These are the activations of a small neural network, seen along a few directions. Each row is one input.
Each table varies a few parts of the input and shows all the possible inputs, shuffled.
Descriptions start from the smaller parts, as in this example, which fits no table here: one of 6 places along a line, together with either a single point or one of 11 places along a line or (one of 3 separate values, together with one of 5 places around a ring).
Shared parts are said once, and a part with two or three values counts as separate values.
In the rows, 128 means zero.

Other details of the inputs vary at random and push rows far along two fixed directions, the same in every table; ignore that.

Table:
R1: [110  99  85 181  97 163  98 146  94  95 133 120 139 112 109 157]
R2: [116 104  72 187 118 165 121 143  94 110 133 105 141 106 103 165]
R3: [149 169 127 172 137 113 104 177 128 154  77 196 156 139 169 138]
R4: [117 100 128  63 129 139 147 100 122 137 168  94 111 135 107 102]
R5: [116  86 171 232  89 143 162 107 113  78 155 121 156 105 113 184]
R6: [112 109 120  60 123 129 143  89 114 137 156  97 112 131 101 112]
R7: [153 159 135 176 143 123 108 188 134 153  90 192 156 143 174 129]
R8: [115  99  84 180  95 163  95 142  93  96 137 123 143 115 111 163]
R9: [112 113 120  66 124 128 131  86 116 142 156  87 107 134 100 113]
R10: [123 107 130  60 114 131 124  91 124 116 163 103 106 131 110 107]
R11: [121  86  92 177 100 174 111 157  99  91 148 130 147 116 117 152]
R12: [121  90  80 184 123 175 136 158 100 105 145 112 145 107 109 154]
R13: [130  98 217 101  98 107 164  23 157 107 184  99 120 131 107 145]
R14: [124  96  77 183 118 171 135 152  93 104 138 113 141 101 108 155]
R15: [143 181 124 181 151 109 102 181 146 148  66 168 142 133 163 134]
R16: [123  97  84 182 108 168 116 152 104  83 135 118 136 100 111 153]
R17: [126 118 119  66 128 124 109  71 133 123 160  92 105 130 104 125]
R18: [146 166 127 175 146 120 131 192 122 166  78 178 150 134 166 122]
R19: [109 121 118  67 131 125 126  86 134 121 151  77  96 127 101 115]
R20: [126  99  77 178 108 163 108 135  99  92 138 130 147 105 110 171]
R21: [115  85  94 178 102 174 114 160 100  90 144 127 143 113 116 147]
R22: [110 102 133  61 123 137 139 104 130 122 165  93 104 134 111  99]
R23: [153 183 173  59 173  81 129 131 184 171 104 150 112 159 165  82]
R24: [120 106 130  63 132 134 132  96 144 111 163  89 102 128 107 104]
R25: [125  83 176 231  81 146 151  98 121  76 153 126 158 104 114 189]
R26: [145 191 169  59 172  77 141 132 175 174  93 141 102 149 163  76]
R27: [134 111 123  63 128 131 124  81 132 116 165 100 105 125 109 116]
R28: [143 171 128 171 135 112 108 183 131 148  73 189 153 139 168 134]
R29: [156 164 131 175 138 119 106 182 127 151  84 193 152 136 172 130]
R30: [136 169 126 173 142 111 127 189 126 163  68 180 150 137 164 127]
R31: [120 120 120  65 126 123 113  78 137 117 156  86 102 130 102 121]
R32: [140 158 133 177 148 122 130 201 133 161  81 177 150 141 169 118]
R33: [111 109 128  58 113 126 125  88 125 116 153 102 107 130 104 109]
R34: [145 193 160  57 178  73 148 123 168 192  89 145 114 153 155  87]
R35: [113 108 129  62 118 132 137  99 122 120 158  94 100 127 110 101]
R36: [159 181 172  60 175  82 125 125 180 176 108 156 115 158 166  87]
R37: [138 180 123 175 153 109 125 187 142 149  65 172 144 130 165 131]
R38: [118 106 132  61 115 132 127  94 126 115 158 100 102 128 109 101]
R39: [108 111 122  66 121 126 128  89 119 136 154  86 103 134 101 110]
R40: [167 169 215 239 127  92 144 129 163 151  90 208 173 139 181 172]
R41: [114  93  84 183 117 173 128 162 108  90 142 112 138 105 113 151]
R42: [115 115 122  61 126 125 129  84 136 111 151  92 103 124 101 114]
R43: [121 112 125  63 116 126 106  75 122 128 163 101 109 136 107 120]
R44: [114  98  74 181 113 163 130 149  96  99 129 114 141 103 104 161]
R45: [155 173 127 176 149 115 113 186 143 142  76 178 145 131 169 130]
R46: [117 101 200 106 120 100 185  32 137 120 189  95 121 135  95 129]
R47: [118 104 124  66 138 134 148 100 137 126 162  83 104 128 105 104]
R48: [121 101  78 178 106 162 111 142 102  86 134 124 144 105 109 167]
R49: [149 186 166  61 175  77 147 132 171 183  92 141 105 150 160  76]
R50: [133 173 128 172 140 112 121 190 130 153  69 181 147 136 167 127]
R51: [141 195 162  64 176  70 132 123 173 190  86 133 105 156 156  85]
R52: [117  84 163 234  96 139 167 106 106  86 158 123 158 110 107 179]
R53: [144 179 171  59 162  79 143 135 159 187  95 150 109 156 163  72]
R54: [105 101  83 182 100 164 108 150  90 100 133 114 137 111 110 157]
Description of these inputs: one of 6 places along a line, together with either a single point or (one of 2 separate values, together with one of 4 places along a line).
The inputs of R35 and R10 match in every part but the place on the line of 6. If R26 is changed in the same way as R35 into R10, which row does it become? -> R45
Change only the place on the line of 6 in R43. List by row number the other rows that result. -> R1, R8, R9, R39, R54
Change only the choice among 2 separate values in R43. List by row number the other rows that result. -> R17

Table:
R55: [148 167 190 176 145  93 154 132 160 151  98 159 142 138 161 135]
R56: [110 102  86 186 114 159 126 148  95 112 134 112 142 113 109 158]
R57: [121 101  71 186 105 163 110 140  92  95 130 128 146 104 108 171]
R58: [143 165 139 126 148 108 106 156 150 153 100 158 130 147 159 114]
R59: [124 104 123  47 126 134 119  77 134 116 174  90 103 133 102 111]
R60: [123 101  84 183 118 164 131 149 103 100 134 116 138 102 112 157]
R61: [104  98  82 195 107 165 127 151  90  99 130 110 141 105 105 162]
R62: [143 162 144 119 154 104 143 156 140 163  97 162 131 140 157 103]
R63: [116  98  88 178 113 164 131 158 104  90 135 117 139 104 113 150]
R64: [137 158 144 131 151 110 131 162 145 163  99 151 132 145 156 108]
R65: [141 174 138 123 161  97 141 147 146 167  88 152 129 138 153 115]
R66: [136 167 149 115 139 104 116 154 140 159  93 163 128 146 161 105]
R67: [118 108 124  53 121 128 114  73 131 121 168  81  98 133  99 112]
R68: [117  98 129  52 127 133 147  83 120 130 174  87 106 132  99 101]
R69: [120 107 132  46 138 129 143  82 138 127 173  81 101 132 102 101]
R70: [137 163 143 123 139 110 111 156 145 151  92 160 129 143 158 112]
R71: [120  94 116 243  85 156 122 122  97  82 140 138 165 102 108 198]
R72: [113 106 135  48 134 127 139  85 138 127 172  78  98 136 103  99]
R73: [112 106 128  48 119 130 118  81 134 109 167  87  97 132 102 106]
R74: [146 162 140 122 143 112 117 153 136 162 101 167 137 145 160 114]
R75: [133 174 137 129 144  98 110 146 141 156  84 156 130 142 152 120]
R76: [113 115 126  44 123 117 119  66 130 132 163  85 100 138  99 112]
R77: [115  90  85 185 105 170 132 160  96  91 134 120 144 103 110 154]
R78: [127  85 122 239  90 164 119 133 105  70 148 139 163 103 118 189]
R79: [109 112 136  50 130 124 141  80 136 125 161  72  92 128 100 101]
R80: [120 107 130  44 136 128 148  81 139 121 169  84  98 127 102 101]
R81: [116  92 121 247  94 159 150 129  97  88 141 127 162 102 107 192]
R82: [120  96  89 175 103 166 103 151 100 103 139 128 143 117 118 155]
R83: [115  93  94 179 109 163 128 156  91 111 141 122 143 117 114 144]
R84: [132 163 145 131 153 108 131 163 149 150  96 147 127 139 155 107]
R85: [152 175 137 118 154 100 114 144 152 155  89 161 126 138 158 115]
R86: [124 106 130  38 124 131 123  75 134 127 171  94 103 136 105 106]
R87: [149 165 197 154 132  89 136 131 150 157 101 182 147 145 168 130]
R88: [116  99  80 192 100 167  99 150  96  88 130 120 139 105 110 164]
R89: [144 173 132 128 151 101 112 143 142 163  90 160 136 143 153 125]
R90: [124 105 121  45 125 131 124  76 135 110 170  93 100 127 102 110]
R91: [147 171 144 125 163 104 133 152 152 168  95 147 129 141 156 111]
R92: [155 175 191 162 140  84 128 122 165 151  93 172 142 142 166 134]
R93: [143 167 137 122 145 106 114 156 150 141  93 161 129 138 157 114]
R94: [151 170 135 128 152 107 108 147 147 157  94 157 132 141 156 120]
R95: [118  98 128  52 130 136 144  83 130 127 173  83 105 130  99 104]
R96: [117  92  86 183  96 171 107 153  87 102 143 130 146 115 117 157]
R97: [117 104 126  43 114 131 126  80 131 112 164  92 101 128 102 108]
R98: [115  95  83 196 112 169 121 155  97 102 139 109 140 107 110 160]
R99: [147 160 191 172 147  96 154 139 162 144 104 162 145 140 164 131]
R100: [132 159 145 130 148 110 133 162 145 156  93 150 129 140 154 106]
R101: [120 104 131  42 131 129 150  80 135 126 167  87 100 128 102 100]
R102: [146 176 140 117 148  98 113 148 152 151  85 157 125 138 157 113]
R103: [113 113 119  47 118 121 126  69 126 116 157  86 101 126  95 117]
R104: [131 159 146 129 145 108 136 162 135 158  95 154 130 141 154 102]
R105: [117 102  87 183 112 163 130 153 102  95 130 113 137 101 111 155]
R106: [115 104 128  42 111 130 131  80 121 116 166  95 101 129 104 106]
R107: [118 103  84 183 119 161 130 145  96 112 135 116 144 110 108 161]
R108: [137 159 142 126 145 107 141 162 135 154  93 157 132 137 154 105]
R109: [152 165 195 156 136  91 132 131 161 152  98 179 146 145 169 132]
R110: [146 156 192 171 141  97 155 139 156 150 101 167 147 142 161 131]
R111: [126  92  79 180 102 172 111 150  97  91 138 134 145 106 115 162]
R112: [123  86 137 227  96 154 151 137  96  94 145 139 160 110 116 172]
R113: [108 110 124  54 126 123 149  77 126 122 158  76  99 124  94 112]
R114: [147 167 142 112 145 105 123 150 141 160  96 171 131 142 162 110]
What is each input in this table made of? -> one of 2 separate values, together with one of 5 places along a line, together with either a single point or one of 5 places around a ring
The inputs of R65 and R57 match in every part but the choice among 2 separate values. If R83 is changed in the same way as R65 into R57, which row does it become? -> R96
The inputs of R91 and R94 match in every part but the choice among 2 separate values. If R68 is changed in the same way as R91 into R94, which row does it become? -> R74
Start at R89 and move only the place on the ring of 5, one step at a time. The first step leads to R76. Which rows follow, in order? -> R75, R103, R57
Change only the choice among 2 separate values in R71. List by row number the other rows that result. -> R81
Start at R62 and move only the place on the line of 5, one step at a time. The first step leads to R101. Which rows follow, in order? -> R80, R60, R65
Start at R72 and move only the place on the ring of 5, one step at a time. The first step leads to R69. Which rows follow, in order? -> R80, R63, R84
Start at R114 and move only the place on the line of 5, one step at a time. The first step leads to R111. Which rows follow, in order? -> R90, R85, R57

Table:
R115: [109  98  97 202 109 161 149 163  88 124 132 136 159 122 120 162]
R116: [155 190 155 149 159 100 110 164 171 152  86 193 141 146 185 129]
R117: [ 80  66 130  86 102 150 150  78 103 105 190  60 106 125  71 113]
R118: [149 154 161  26 170  81 148  69 172 161 133 113 107 143 120  93]
R119: [138 175 171 149 155  89 150 192 154 155  76 182 145 151 172  98]
R120: [152 170 164 158 175 103 144 180 150 186  90 175 155 156 173 105]
R121: [150 189 155 153 160  80 128 170 170 146  59 171 139 139 167 118]
R122: [167 185 155 153 171  97 152 169 146 173  76 178 145 132 174 113]
R123: [118 111  98 201 111 154 120 158 126  86 113 120 147 106 120 171]
R124: [127  90  98 197 124 165 149 164  92 109 140 144 167 115 116 151]
R125: [109  77 106  82 102 147 164  62  89 104 188  64 102 107  75 129]
R126: [119  79 114  78 115 151 113  56 113  98 207  74 113 123  81 141]
R127: [153 193 140 157 163  77 135 155 150 177  62 177 144 144 161 127]
R128: [137 110  90 194 119 155 109 144  98  96 139 153 162 110 120 175]
R129: [145 215  77 108 172 111  69 217 138 173  53 185 134 152 179  95]
R130: [132 113  93 196 117 163 107 147 106 103 138 148 162 113 126 184]
R131: [120 160 186  41 148  83 153  82 155 168 128  92  84 142 129  75]
R132: [151 142 186  27 139  96 115  76 173 155 148 126  92 155 143  78]
R133: [166 185 160 162 174 102 142 171 150 183  81 164 141 137 177 113]
R134: [130 101 119 196  89 157  92 157 107  91 126 137 144 118 132 154]
R135: [108 119 106 206 105 146  95 144  99 100 124 133 146 117 121 166]
R136: [108 147 184  28 146  79 166  90 150 162 131 118 101 154 121  68]
R137: [155 200  87 103 150 116  68 220 136 184  51 193 135 146 182  84]
R138: [119  72 103  79 116 150 139  60 132  76 188  70 103 106  74 130]
R139: [104 121 102 198 100 150 104 144 101  97 118 141 151 113 125 175]
R140: [114 107 112 193  82 157 102 146  97 106 112 148 151 112 128 166]
R141: [124  66 121  64  92 163 121  59 111 104 196  88 117 118  86 142]
R142: [133 110 100 204 116 161  96 150 117  89 145 141 144 116 130 164]
R143: [119 110 110 201 105 162 140 170 110  91 122 119 139 100 129 160]
R144: [ 92  61 133  81 104 153 148  90 116  88 198  57 105 127  79 111]
R145: [137 194 158 167 161  82 118 161 161 172  56 160 135 143 162 119]
R146: [159 186 161 156 164 107 148 177 167 163  78 174 132 132 186 114]
R147: [126 102 115 188  84 161 101 158 110  88 121 145 149 114 135 165]
R148: [114  96  94 201 110 154 152 160  80 117 133 142 159 120 113 153]
R149: [119  91 104 199 117 174 145 172 114 100 141 141 153 115 128 152]
R150: [ 93  81 109  81 104 136 139  55 114  87 168  62 104 107  64 132]
R151: [159 182 162 155 137  91 105 156 139 188  76 188 143 157 177 121]
R152: [158 186 149 156 169  99 128 166 183 159  70 175 139 139 175 126]
R153: [133 102  97 193  88 151 110 140  82 112 124 157 155 116 122 166]
R154: [144 152 169  38 167  88 135  75 190 153 139 101  90 148 129  84]
R155: [121 161 180  32 145  78 164  80 150 159 123 106  88 136 126  75]
R156: [135 159 174  40 154  83 159  76 148 182 138  95  89 149 132  82]
R157: [107  80 102  90 111 142 133  53 112 111 185  52 104 120  68 140]
R158: [142 195 163 148 149  89 108 170 166 145  74 182 142 149 184 130]
R159: [158 179 171 142 133  88 108 169 153 146  67 195 141 146 181 112]
R160: [173 175 161 140 148  97 113 159 145 171  79 204 153 145 175 120]
R161: [144  95 105 190  96 164 105 150 107  87 133 162 148 108 130 156]
R162: [109 119  99 198 102 142 106 141  93  90 119 146 150 110 119 166]
R163: [118 117   7 168 134 186  83 202  89 104  94 117 132 108 107 147]
R164: [106  96 114 196 106 163 142 179 110  95 130 131 152 118 124 152]
R165: [ 80  52  33  37 120 181 120 134  82 108 185  56  93 113  77  95]
R166: [146  97 108 198 104 167  97 148  99 115 137 147 157 116 126 165]
R167: [130 160 178  21 145  73 125  77 167 130 137 121  97 152 136  88]
R168: [113  96 100 210 114 158 141 162  86 127 137 128 155 127 117 152]
R169: [121  74 106  85 125 153 131  58 124 103 192  55 111 114  70 139]
R170: [116 162 183  32 144  86 162  82 158 166 124  99  87 138 131  84]
R171: [ 88  83 111  81 102 144 137  56 122  94 169  56 104 110  70 141]
R172: [120 114 109 201 107 150  94 155 112  83 133 130 144 119 128 164]
R173: [104  79 109  82 100 154 162  64  97 111 189  57 101 109  80 138]
R174: [115 108  16 170 129 191 102 217  73 112 104 115 122  96 123 136]
R175: [162 187 157 154 169 105 150 172 153 180  77 172 145 134 179 122]
R176: [100  73 132  77  79 147 109  56 103 100 181  74 102 122  82 124]
R177: [134 109  94 195 114 157 106 147 112  79 139 154 149 109 127 165]
R178: [106  84 102  74  99 136 126  49  96  95 194  84 111 122  76 143]
R179: [119 119  88 200 104 152 109 141  94 111 130 145 156 119 125 185]
R180: [136 103 104 212 121 170 134 162 111  99 137 121 136 100 129 150]
R181: [152 190 167 153 155  88 147 183 154 151  67 171 132 132 177 106]
R182: [131 156 177  37 156  78 132  82 184 147 128  90  91 150 127  85]
R183: [143 155 163  26 168  89 146  70 179 168 134 106 107 146 125 102]
R184: [ 76  67 126  77  96 154 159  78 105 102 186  67 110 121  73 123]
R185: [130 162 159  30 155  78 148  65 168 175 127 103  99 152 123 103]
R186: [105  56 124  84 115 164 151  82 121  94 209  67 106 124  84 110]
R187: [132 156 189  37 150  86 152  94 168 152 136  90  83 144 137  73]
R188: [149 172 161 149 170 106 153 180 153 184  85 183 159 152 176 115]
R189: [148 143 183  17 135  99 124  76 176 152 143 133  96 151 146  87]
R190: [147 151 175  30 159  92 165  85 169 148 141 114  88 135 138  72]
R191: [134 137 179  26 160  93 168  95 168 152 149 126 102 154 134  65]
R192: [128 105  99 195  86 159 108 143  90 119 124 152 155 119 128 175]
R193: [119 105 110 192  84 150 104 143  89  98 112 153 150 110 122 157]
R194: [123 117  92 208 109 148 100 141  92 114 136 137 151 123 121 175]
What is each input in this table made of? -> one of 5 places along a line, together with either a single point or (one of 3 separate values, together with one of 5 places around a ring)
The inputs of R136 and R155 match in every part but the place on the line of 5. If R149 is changed in the same way as R136 into R155, which row does it become? -> R146
The inputs of R191 and R161 match in every part but the place on the line of 5. If R148 is changed in the same way as R191 into R161, which row does it become? -> R153
The inputs of R169 and R133 match in every part but the place on the line of 5. If R118 is changed in the same way as R169 into R133, which row does it become? -> R122
Start at R151 and move only the place on the line of 5, one step at a time. The first step leads to R194. Which rows follow, in order? -> R157, R156, R168
Change only the place on the line of 5 in R179. List by row number the other rows that result. -> R115, R173, R185, R192
Change only the choice among 3 separate values in R126. List by row number the other rows that result. -> R128, R130
Change only the place on the ring of 5 in R144. List by row number the other rows that result. -> R117, R120, R168, R186
Change only the choice among 3 separate values in R187. List by row number the other rows that result. -> R143, R181

Table:
R195: [124 115 126  97 137 125 156  75 131 136 154  86 114 124  99 128]
R196: [135 143 112 227 139 136 136 172 122 117  99 141 151 108 139 165]
R197: [126  98 104 135 102 153  98 104 115  83 162 112 128 114 109 157]
R198: [134 146 171 101 135 101 148 140 138 160 113 160 131 148 152  96]
R199: [128 138 158 146 128 116 137 159 128 152 111 161 143 144 154 109]
R200: [112  82  26 123 104 179  74 139  76  80 153  93 119 104  82 141]
R201: [134 142 123 156 111 123  99 136 118 128 103 161 142 129 140 152]
R202: [131  80 118 159 114 168 139 147 115  97 160 127 142 117 118 140]
R203: [144 147 172 105 149 108 145 148 153 147 125 156 126 146 158  97]
R204: [128 167 154 117 147  91 154 113 142 161  98 128 123 136 136 117]
R205: [128 171 174  94 159  81 147 110 167 158 103 113 107 140 140 102]
R206: [133 134  73 170 135 171 120 235  99 146  88 160 139 120 162 110]
R207: [117  91  94 136  97 159 101  90  98  93 166 115 133 114 104 159]
R208: [114 109 124 104  98 134  99  87 115 114 151 111 118 128 107 141]
R209: [126 102 107 160 130 147 144 114 126 105 146  95 127 104 100 154]
R210: [115 127 149  67 135 107 157  70 145 121 145  77  98 123 102 111]
R211: [141 146 164 115 144 110 146 146 135 160 122 161 136 150 159 103]
R212: [135 140 158 143 131 118 143 165 141 133 109 165 138 135 154 109]
R213: [131 135 124 165 109 130  91 142 131 109 112 146 135 127 138 150]
R214: [137 109 122  89 116 138 104  86 138 104 161 108 121 125 110 137]
R215: [123 118 138  63 109 118 109  74 142 106 150 107 104 130 113 123]
R216: [107 147  36 217 153 158 122 223 104 130  72 134 153 110 131 156]
R217: [131 106 113 100 112 144 105  82 120 116 159 117 127 125 107 145]
R218: [149 141 162 114 147 115 146 145 141 164 120 161 140 150 157 104]
R219: [127 172 172  92 154  78 149 106 153 173 104 116 113 147 134 107]
R220: [133 155 126 181 146 114 145 143 126 148 103 141 139 125 138 145]
R221: [112  97 157  79 116 132 142 104 136 115 166 104 107 134 114  98]
The inputs of R210 and R215 match in every part but one. If R204 is changed in the same way as R210 into R215, which row does it become? -> R201
What is each input in this table made of? -> one of 3 separate values, together with either a single point or (one of 2 separate values, together with one of 4 places along a line)
Which other rows agree with R218 in the choice among 3 separate values? List them by row number. -> R198, R199, R202, R203, R206, R211, R212, R221
Change only the choice among 2 separate values in R217. List by row number the other rows that result. -> R214
